A small network was shown many inputs. Here are its activations along a few directions, one row for each input.
Each table varies a few parts of the input and shows all the possible inputs, shuffled.
Descriptions start from the smaller parts, as in this example, which fits no table here: ring(5) and (point or (values(2) and line(4)) or ring(9)).
Shared parts are said once, and a part with two or three values counts as separate values.

Other details of the inputs vary at random and push rows far along three fixed directions, the same in every table; ignore that.

Rows:
R1: [-28   6   9  -1   5  -3  13  39   5 -48  18]
R2: [ -1 -17 -28  18   5  19  42  49  18  -1 -30]
R3: [-21   8  14  -9   3  -6  13  44   7 -46  12]
R4: [  2  15  -7 -17 -24 -25 -21   1 -25 -27  26]
R5: [-10  -4  20  -6  14  -2 -15 -63   5  41 -50]
R6: [ 38   4 -58  -5 -34   1  -2 -14  -5  31   6]
R7: [ 40 -12 -15  16 -10   3  -5 -11   0  17   2]
R8: [-20   3  21  -6  22   6 -10 -66   0  53 -36]
R9: [-48  28  28 -40   1 -24 -29 -51 -20   2 -15]
R10: [ 42  -9 -14  10  -5   5  -2  -8   1  21   4]
R11: [ -5  13  -6 -18 -23 -18 -22  -3 -28 -24  28]
R12: [ 35 -16 -14  15  -9   2  -4 -10   0  23   4]
R13: [ 35  -8 -20  13   3   2 -10  -5 -10  25   2]
R14: [ 11 -10   5  26  24  17  24  45  24   2  -9]
R15: [ -4  17  -4 -21 -22 -16 -21  -5 -26 -18  31]
R16: [-47 -11  39  11  41  16  14 -13  30  24 -55]
R17: [-28   0  11  -2  -1   6  14  37   4 -49  18]
R18: [  6 -17   5  25  21  30  29  36  26  -1   0]
R19: [ -8  13  -7 -18 -20 -15 -16  -9 -29 -25  32]
R20: [  5 -16   4  26  22  23  27  41  26   4  -1]
R21: [ 35 -12 -11  12  -7   5  -2 -10   3  26   9]
R22: [  6  14  -3 -19 -30 -17 -15  -6 -17 -28  32]
R23: [ 33  -6 -17  13   2   5  -2 -13   0  26  11]
R24: [-70  14  47 -24  22 -13   2  -5  11 -29 -38]
Each input here is: values(2) and (point or ring(11)).
The inputs of R5 and R10 match in every part but the values(2) part. If R11 is changed in the same way as R5 into R10, which row does it become?
Answer: R15
Change only the values(2) part in R2. List by row number the other rows that result.
Answer: R6

Rows:
R25: [ 38  29 -22  -6  -8 -11 -18  -2 -28 -11  59]
R26: [-41   0   5  -9  27   5   5 -13   6  -2 -61]
R27: [-13   4  25 -11  -4   4 -40 -64 -10  51  -3]
R28: [  9  -9  20  -5  -3  17  27  45 -10 -38  40]
R29: [-38  14 -10 -35 -44 -15 -22 -54 -18 -18  24]
R30: [-31  12  19 -21 -26 -19 -35 -55 -28 -14  39]
R31: [  2 -13  -3   3 -20  -3  21  34  27 -53  19]
R32: [ 56 -10 -11   6  -1  17  16 -37 -20  51  11]
R33: [-18  32  -6 -35 -41 -17 -26 -52 -17 -31   5]
R34: [-11 -12  -6  16   0  -1   6  53 -18 -33  25]
R35: [-51  13  58 -16  11   0 -22 -19   0 -47   0]
R36: [ 17 -31 -16  22  10   5  24  26  23   9 -46]
R37: [ -3  17 -14 -26  13 -13 -24 -52 -19  36 -19]
R38: [ 42 -10 -15   1 -27 -37 -27   6 -36 -23  31]
R39: [-47 -14  37   8  22  10 -10 -12  -2  16 -44]
R40: [-20  23   4 -51 -38 -37 -28 -42  -9 -17  13]
R41: [ 59  -2 -19  16  15   2 -25 -12 -19  45  10]
R42: [-31   1  51  -3  35 -14  -4  -4  16  16 -40]
R43: [ 25 -37  22  36  21   6   1  24  15  11 -37]
R44: [ 13  -6 -22  14  28  24  21  33  23  20 -30]
R45: [ 51 -10 -27  -6 -34  22  18 -35  -6  48 -20]
R46: [ 44  -7   3 -18 -40   6 -12  -1 -36 -15  52]
R47: [ 32 -12 -40  11  -3  14  -2 -29   0  60  19]
R48: [-48 -13  53  11  21  22  -6 -34  20  15 -25]
R49: [  8 -17   1  33  29  22  15  38  12  35  -2]
R50: [ 30 -20  24  33  31  11  12  26  34  20  -2]
R51: [  5  11  -5  -4 -27  -6  21  53  27 -39   9]
R52: [  4 -18 -15  34  -5  36  34  13  36  18 -20]
R53: [ 19 -18 -13  16  13   8  26  37  34  22 -34]
R54: [-10  19  31 -39 -28 -42 -51 -29 -28 -12  11]
R55: [  5   8  23   5  12  14 -10  43   5 -36  32]
R56: [ 54  -4 -39   8  11  11 -10 -26  -1  43  15]
R57: [-50  29  47 -25  24  -8 -17   0  -3 -37  12]
R58: [ 48 -21 -28  -9 -21  24  16 -39  -6  48  -8]
R59: [ 18  21 -35  -5 -24 -17 -11  11 -39   7  54]
R60: [  4  12 -14  -6 -27 -14  21  65  15 -35  -4]
R61: [  2  -6  11  10  10   3 -11  43 -16 -44   5]
R62: [-17 -11 -16  11  -9  13  25  35  11 -39  44]
R63: [  2  -1  18  15  14   8   2  26   4 -48  35]
R64: [-53   2   1  -2  -1   7  15  -8   7  13 -63]
R65: [-33  13  48  -1  37  -9  10 -17  26  14 -27]
R66: [ 67 -28   0  30  -7  -5 -16 -35   5  29  18]
R67: [-18  44  -9 -46 -36 -19 -29 -38 -19 -18   6]
R68: [-34  14  39  -3  37 -16  10  -4  15  18 -41]
R69: [-40  12  17 -16  30  16   6 -16  28   7 -38]
R70: [ 52  10 -47   4 -15   6  -9 -13  -6  45 -22]
R71: [-21  21  -6 -38 -29 -16 -28 -55 -18 -31  15]
R72: [-54  14  13  -9   3  17  16 -13  28  23 -41]
R73: [-37   0  18  -7   0 -13  11 -11  17   2 -79]
R74: [ 17  20 -53 -16 -55 -11  -8  15 -25   3  27]
R75: [-70   9  -4 -27 -14 -11   5  13 -12 -39 -13]
R76: [ 65 -16 -10  31  -4  -7  -2 -38   4  33  16]
R77: [ 18 -32 -14  26  23   0  25  26  18   9 -35]
R78: [ 22 -10  16  27  38  26  -3  31  14  22 -19]
R79: [ 30 -24  34  31  24  18   3  23  38  21 -11]
R80: [-20  20   9 -10   8  -5 -19 -69 -13  56   1]
R81: [ 31 -11 -43   7 -16  18  -3 -29   6  59   8]
R82: [-16   3 -33  -4 -16   8  21  65   3 -24  24]
R83: [-48   1  42   3  33  14   0 -14  17  25 -13]
R84: [-18 -11 -32   6  -6   0  21  53 -11 -34  19]
R85: [ 40 -14 -14  18  -7  11 -26 -14 -15  60   8]
R86: [ 20   6  -4  29  48  18  21  34  10  23 -13]
R87: [  1   0 -13  -6   0 -17  19  61   9 -35  18]
R88: [-12   2  -1  22  -2  11  24  35   3 -36  49]
R89: [ 18   7 -39   3 -26 -20 -11   5 -48  -7  41]
R90: [-61  17  25 -26  13  -6   0 -18   5 -51   2]
R91: [  1   4   8 -15 -34 -18 -15 -76  11  22 -38]
R92: [ 29 -36  36  40  18  20   6   7  38   7 -14]
R93: [ 18  -8  -8  36  44  13  20  23  -1  10 -25]
R94: [-38 -12  36  -3  23  -4  14 -33  34  -2 -35]
R95: [  4  16  13  -1  14  -5 -22 -78 -13  24  -3]
R96: [-57  19  31 -37   3 -26   3   2  14 -42   4]
R97: [ 13   8 -51 -16 -30 -15 -10  10 -31   4  48]
R98: [ 33  -4 -30 -29 -36  -1  10  -7 -32 -13  48]
R99: [ -6  -2 -24   0  13  -3  13  44 -12 -46   6]
R100: [  3  -1   0  13   5 -23  17  50  -9 -44   8]
R101: [  1  -3   3  11  18  -5  -2  43 -18 -44  11]
R102: [ -4   9 -27   0 -13   1  14  48  -6 -46 -15]
The inputs of R74 and R59 match in every part but one. If R64 is changed in the same way as R74 into R59, which row does it become?
Answer: R89
The inputs of R66 and R92 match in every part but one. If R42 is changed in the same way as R66 into R92, which row does it become?
Answer: R54
What is each input in this table made of?
Answer: line(6) and (point or (values(3) and line(4)))
Change only the line(6) part in R38. List by row number the other rows that result.
Answer: R36, R43, R73, R77, R100
Change only the line(4) part in R62. List by row number the other rows that result.
Answer: R47, R84, R97
Change only the values(3) part in R59. List by row number the other rows that result.
Answer: R68, R86
A walk changes only the line(6) part. It starts at R46 and steps to R28. List the rest of the walk in order.
Answer: R32, R98, R58, R45
Change only the values(3) part in R26. List by row number the other rows that result.
Answer: R36, R75

Rows:
R103: [ 26  -1  -9  12   4  -1   6  28   2 -26  26]
R104: [-30   6  11 -12 -12  -4  -3  11 -18 -55  43]
R105: [ -7   9   5 -22 -23 -26 -24 -35 -11  -7  -2]
R106: [ 30 -23 -19  28 -11  10   9  50 -10 -33  43]
R107: [-30   2  35  -4  23  -2   4  12   9 -16 -26]
R108: [  0   1   2  -1   2   3  -7 -35   5  35  -4]
R109: [  3 -18  15  20  16  17  21  26  28   7 -27]
R110: [-12   3  16   0  17  -7 -14 -21  -3  22 -18]
R111: [ 10 -11  -7   6   8   8   3 -27   5  42 -44]
R112: [-43  19  24 -26 -11  -6  -2   2   0 -30  14]
R113: [  0  -2 -10  -4  -3   1  -7 -27  -7  34 -25]
R114: [ -8  13   4 -23 -20 -19 -19 -41  -8  -6   6]
R115: [ 72 -12 -35  21 -15  -9 -13   9 -14   7  27]
R116: [-13  15 -22 -12 -17  -5   8  34 -11 -37  37]
R117: [ 26   0 -30  -1 -11  -3  -4 -27  -6  18  -3]
R118: [ -6 -15  10  24  20  16  20  30  28  14 -19]
R119: [ -8  15  11 -23 -12 -21 -31 -29 -26   1   7]
R120: [ 10 -13   8  10   5  10  -4 -26  11  48 -30]
R121: [ -3 -14  -6  19  20  12  25  24  23   3 -37]
R122: [ 54  -9 -56  15 -25  -1  -4  16 -19  18  29]
R123: [-45  19  38 -24  13  -9  -2   0  -1 -36  -3]
R124: [  7 -12  -9  19  18  26  35  38  23  -1 -14]
R125: [-13   4  19   3  20  10   8  19   9  -9   4]
R126: [  2  17 -24 -24 -29 -10 -14 -19 -26  -4  26]
R127: [  4   4   5   1  16   0 -13 -33  -3  33  -3]
R128: [-25   1  25  -3   9  10  19  21  21 -22  -7]
The inputs of R116 and R122 match in every part but one. If R104 is changed in the same way as R116 into R122, which row does it become?
Answer: R106
What is each input in this table made of?
Answer: values(2) and (point or (values(3) and line(4)))
Change only the values(3) part in R125. List by row number the other rows that result.
Answer: R112, R126
Change only the values(3) part in R119. List by row number the other rows that result.
Answer: R113, R120
